These are the activations of a small network on made-up records, seen along a few directions, one row for each record.
After each row come some of the record's fields: Z, Y, W, K, D, S.
A field that a record lacks is written missing.
The largest differences between rows may come from other fields.
In the rows, zero is written as 500.
Strong random noise was added to every row along 3 fixed directions; ignore it. To show where, here is one row again and again, with new noise each time:
574 492 575 586 444 550 413 285 507 302 371 665 350 457 503 406 559 523 265 610 360 372 719 290 333
761 513 451 451 386 293 684 466 448 581 573 548 640 699 695 378 624 551 390 531 584 608 561 434 498
575 384 447 504 372 437 452 558 674 263 317 485 520 382 607 476 420 220 389 664 299 213 504 406 466
665 86 374 774 603 213 373 282 798 298 724 500 495 359 474 448 512 809 333 595 606 240 656 217 257
742 427 387 438 366 247 666 584 562 523 541 459 700 622 722 421 540 408 442 569 538 485 466 471 540

350 670 545 435 422 654 545 563 626 456 232 428 466 385 496 436 388 166 409 668 264 438 482 600 543 -> {Z: z2, Y: y1, W: w2, K: k3, D: d4, S: s1}
319 684 658 496 525 734 432 456 440 500 379 599 361 514 353 510 416 437 430 461 367 559 553 495 558 -> {Z: z1, Y: y2, W: missing, K: k5, D: d1, S: s2}
489 604 619 576 554 600 508 398 402 597 573 588 411 552 448 427 487 716 438 416 553 631 590 473 451 -> {Z: z1, Y: y2, W: missing, K: k1, D: d3, S: s2}
479 314 406 709 666 394 378 441 632 441 630 525 465 413 361 462 411 647 536 562 536 310 528 478 492 -> {Z: z1, Y: y2, W: missing, K: k5, D: d2, S: s2}
527 550 562 328 342 667 484 496 528 469 417 472 473 477 568 612 526 288 367 394 356 622 493 453 505 -> {Z: z1, Y: y1, W: w1, K: k4, D: d3, S: s1}
369 691 531 578 624 582 636 484 356 617 477 563 439 573 400 383 504 600 476 528 552 544 534 648 589 -> {Z: z1, Y: y2, W: missing, K: k3, D: d3, S: s1}
355 362 495 759 777 522 330 229 476 348 551 639 198 351 241 458 556 853 452 553 556 323 747 332 305 -> {Z: z1, Y: y1, W: w2, K: k5, D: d5, S: s1}
528 550 519 349 361 488 587 531 614 691 551 378 616 591 588 538 455 422 392 461 469 721 449 487 536 -> {Z: z2, Y: y1, W: w3, K: k5, D: d5, S: s2}
459 405 525 448 515 571 396 428 573 420 546 543 487 460 446 656 475 510 506 471 516 441 541 387 432 -> {Z: z2, Y: y1, W: missing, K: k3, D: d1, S: s2}
655 581 574 275 417 521 589 478 324 521 534 524 565 643 626 596 646 416 726 302 561 748 457 557 556 -> {Z: z2, Y: y1, W: missing, K: k1, D: d4, S: s1}
320 701 451 515 475 603 532 563 495 655 373 477 453 459 401 479 432 313 420 593 449 490 450 557 588 -> {Z: z1, Y: y1, W: w1, K: k5, D: d2, S: s2}
214 838 570 472 432 732 527 517 422 553 281 461 393 460 399 510 384 191 407 589 242 540 414 575 570 -> {Z: z2, Y: y1, W: w1, K: k5, D: d3, S: s2}
629 430 471 536 539 417 549 299 433 483 579 615 500 527 541 385 676 748 436 474 529 478 635 374 429 -> {Z: z1, Y: y1, W: w1, K: k3, D: d5, S: s1}
401 252 393 716 747 299 394 421 677 394 772 410 457 314 311 594 379 757 628 477 623 317 478 507 450 -> {Z: z2, Y: y2, W: missing, K: k5, D: d3, S: s1}
717 651 478 384 356 371 817 526 406 864 641 507 731 811 674 418 625 580 403 350 661 888 448 571 557 -> {Z: z1, Y: y1, W: w1, K: k2, D: d3, S: s2}
655 371 494 533 472 360 495 457 506 419 558 473 522 542 521 454 583 584 520 494 506 492 556 392 404 -> {Z: z2, Y: y1, W: w3, K: k1, D: d5, S: s2}
646 612 505 301 376 455 660 582 289 545 400 599 573 656 724 388 651 408 580 410 525 581 519 527 572 -> {Z: z1, Y: y1, W: w3, K: k2, D: d5, S: s1}
557 552 413 462 496 336 639 581 409 679 604 453 719 684 536 506 593 557 525 454 624 666 406 590 562 -> {Z: z2, Y: y1, W: w1, K: k2, D: d1, S: s2}
377 673 571 484 536 694 519 462 432 581 496 504 453 562 491 541 491 538 433 495 488 571 552 528 496 -> {Z: z2, Y: y2, W: missing, K: k3, D: d3, S: s2}
414 700 705 431 382 749 434 335 440 452 288 622 319 515 417 547 597 407 325 486 267 559 605 435 420 -> {Z: z2, Y: y1, W: w1, K: k3, D: d5, S: s2}
556 508 541 515 511 509 403 415 373 329 454 693 465 515 516 479 597 621 600 415 522 444 687 466 451 -> {Z: z2, Y: y2, W: missing, K: k2, D: d1, S: s1}
516 659 534 577 592 549 536 329 215 597 552 653 428 604 476 400 597 811 566 399 611 665 692 533 483 -> {Z: z2, Y: y2, W: missing, K: k1, D: d4, S: s1}
515 405 493 466 394 515 399 570 669 291 352 477 445 382 600 583 449 252 435 583 299 407 461 424 470 -> {Z: z1, Y: y1, W: w2, K: k5, D: d2, S: s2}
379 643 596 582 515 703 359 310 359 435 369 687 314 444 416 493 541 543 374 468 426 478 606 413 358 -> {Z: z1, Y: y1, W: w1, K: k2, D: d3, S: s2}
502 281 471 463 576 390 378 599 612 338 590 367 539 348 468 580 418 459 728 465 487 273 391 559 564 -> {Z: z2, Y: y2, W: missing, K: k4, D: d5, S: s1}
518 708 569 381 311 655 613 379 364 528 368 568 427 622 533 427 558 366 267 482 365 681 571 469 533 -> {Z: z1, Y: y1, W: w1, K: k5, D: d3, S: s1}
802 399 478 520 564 318 558 350 498 617 835 470 655 682 596 482 636 935 519 348 753 752 541 443 431 -> {Z: z2, Y: y2, W: missing, K: k1, D: d1, S: s2}
323 662 658 501 490 702 468 419 378 468 262 554 362 445 411 411 520 474 352 603 338 481 616 524 434 -> {Z: z2, Y: y1, W: w3, K: k2, D: d5, S: s1}
506 541 527 570 582 511 483 287 349 478 491 687 336 628 445 397 645 724 484 457 554 525 658 402 396 -> {Z: z1, Y: y1, W: w2, K: k3, D: d5, S: s2}
618 248 327 471 352 408 354 699 793 294 405 375 619 312 609 587 398 160 497 576 381 181 378 450 494 -> {Z: z1, Y: y1, W: w1, K: k1, D: d2, S: s2}
436 842 660 273 323 782 593 482 357 531 313 565 341 570 452 544 573 273 400 422 312 771 562 524 511 -> {Z: z2, Y: y1, W: w3, K: k4, D: d3, S: s1}
554 631 458 467 603 313 686 622 275 730 657 591 665 724 558 424 536 647 649 467 728 614 485 616 649 -> {Z: z1, Y: y2, W: missing, K: k3, D: d1, S: s2}
216 473 498 796 796 531 423 347 531 531 596 538 367 359 227 465 375 798 452 529 590 397 543 580 452 -> {Z: z1, Y: y2, W: missing, K: k3, D: d3, S: s1}
432 552 563 505 571 509 486 530 388 531 547 513 443 519 420 564 395 522 569 433 520 509 430 572 549 -> {Z: z1, Y: y2, W: missing, K: k4, D: d3, S: s2}
498 393 489 427 488 421 527 456 613 565 644 441 537 534 530 567 547 653 486 421 614 613 520 482 454 -> {Z: z2, Y: y1, W: w2, K: k3, D: d5, S: s1}
544 390 308 569 489 275 627 711 706 620 587 336 725 447 547 375 419 423 490 635 561 383 290 579 564 -> {Z: z1, Y: y1, W: w1, K: k2, D: d3, S: s2}
540 560 565 497 423 566 501 317 516 485 508 508 430 600 484 521 532 627 315 465 492 724 659 312 391 -> {Z: z2, Y: y1, W: w2, K: k4, D: d1, S: s2}
550 334 475 546 476 481 410 364 612 441 528 546 447 406 497 439 497 585 366 492 466 468 622 394 387 -> {Z: z1, Y: y1, W: w3, K: k4, D: d5, S: s1}

Here are new rows. What are their fields?
487 593 534 491 512 556 518 399 492 635 535 521 541 574 428 425 520 602 345 536 548 643 595 444 404 -> {Z: z2, Y: y1, W: w3, K: k2, D: d1, S: s2}
361 491 463 553 549 545 330 669 551 269 284 526 489 283 420 485 324 310 608 704 330 89 467 567 540 -> {Z: z2, Y: y2, W: missing, K: k2, D: d1, S: s2}
424 546 580 529 530 608 393 400 483 438 449 598 389 394 398 504 495 493 413 487 408 424 496 463 388 -> {Z: z1, Y: y1, W: w1, K: k2, D: d3, S: s2}
412 469 481 677 575 508 475 366 607 528 601 466 436 444 377 383 473 608 280 612 463 474 535 386 421 -> {Z: z1, Y: y1, W: w1, K: k5, D: d3, S: s2}
464 537 449 493 513 601 480 578 500 480 477 499 502 492 502 584 413 436 640 426 424 465 471 559 521 -> {Z: z2, Y: y2, W: missing, K: k1, D: d3, S: s2}
516 520 670 509 516 675 294 223 412 353 420 696 234 425 448 567 623 619 405 366 365 529 693 263 332 -> {Z: z1, Y: y1, W: w1, K: k4, D: d5, S: s2}
591 130 272 464 498 135 571 683 762 528 829 222 775 450 552 670 419 452 750 457 745 432 280 555 631 -> {Z: z2, Y: y1, W: missing, K: k5, D: d2, S: s1}
326 622 512 535 528 540 524 648 291 406 302 562 453 464 459 404 394 354 622 583 416 310 429 701 631 -> {Z: z1, Y: y2, W: missing, K: k2, D: d3, S: s1}
408 513 525 325 379 601 484 702 622 430 485 298 516 450 543 720 415 228 627 347 398 516 329 617 638 -> {Z: z2, Y: y2, W: missing, K: k4, D: d3, S: s1}
535 522 447 446 449 434 510 480 465 607 515 477 516 598 546 490 497 564 517 488 607 602 512 520 451 -> {Z: z2, Y: y1, W: w2, K: k1, D: d5, S: s2}
516 688 595 348 352 688 635 371 437 599 478 558 479 653 577 467 601 529 263 493 446 822 612 490 448 -> {Z: z2, Y: y1, W: w2, K: k3, D: d3, S: s1}
465 405 409 441 425 431 462 621 724 403 440 377 553 459 560 543 373 282 478 550 447 456 371 452 536 -> {Z: z1, Y: y1, W: w2, K: k5, D: d1, S: s2}
308 601 548 489 525 620 475 681 459 437 359 430 444 374 393 603 351 262 668 480 366 426 390 712 595 -> {Z: z2, Y: y2, W: missing, K: k1, D: d3, S: s1}
465 451 363 547 545 341 570 617 697 580 498 376 686 468 519 395 335 403 416 716 540 398 384 580 545 -> {Z: z1, Y: y1, W: w2, K: k3, D: d1, S: s2}
398 482 548 738 654 499 434 479 492 406 449 552 399 370 365 377 402 635 485 624 472 269 524 520 453 -> {Z: z1, Y: y2, W: missing, K: k2, D: d3, S: s2}
334 663 618 554 504 698 538 521 352 561 338 549 441 518 436 488 464 396 483 562 427 563 449 593 534 -> {Z: z1, Y: y1, W: missing, K: k2, D: d3, S: s2}
646 332 402 598 578 264 540 385 465 587 798 563 580 593 561 425 612 821 559 513 745 613 526 395 485 -> {Z: z1, Y: y1, W: missing, K: k5, D: d2, S: s2}
365 394 470 621 584 584 309 463 568 301 390 558 379 299 391 499 346 391 492 593 350 241 563 530 508 -> {Z: z1, Y: y2, W: missing, K: k5, D: d2, S: s1}
420 613 566 609 558 631 481 494 458 536 383 620 417 519 407 420 474 480 396 614 436 434 612 561 513 -> {Z: z1, Y: y2, W: missing, K: k3, D: d2, S: s2}
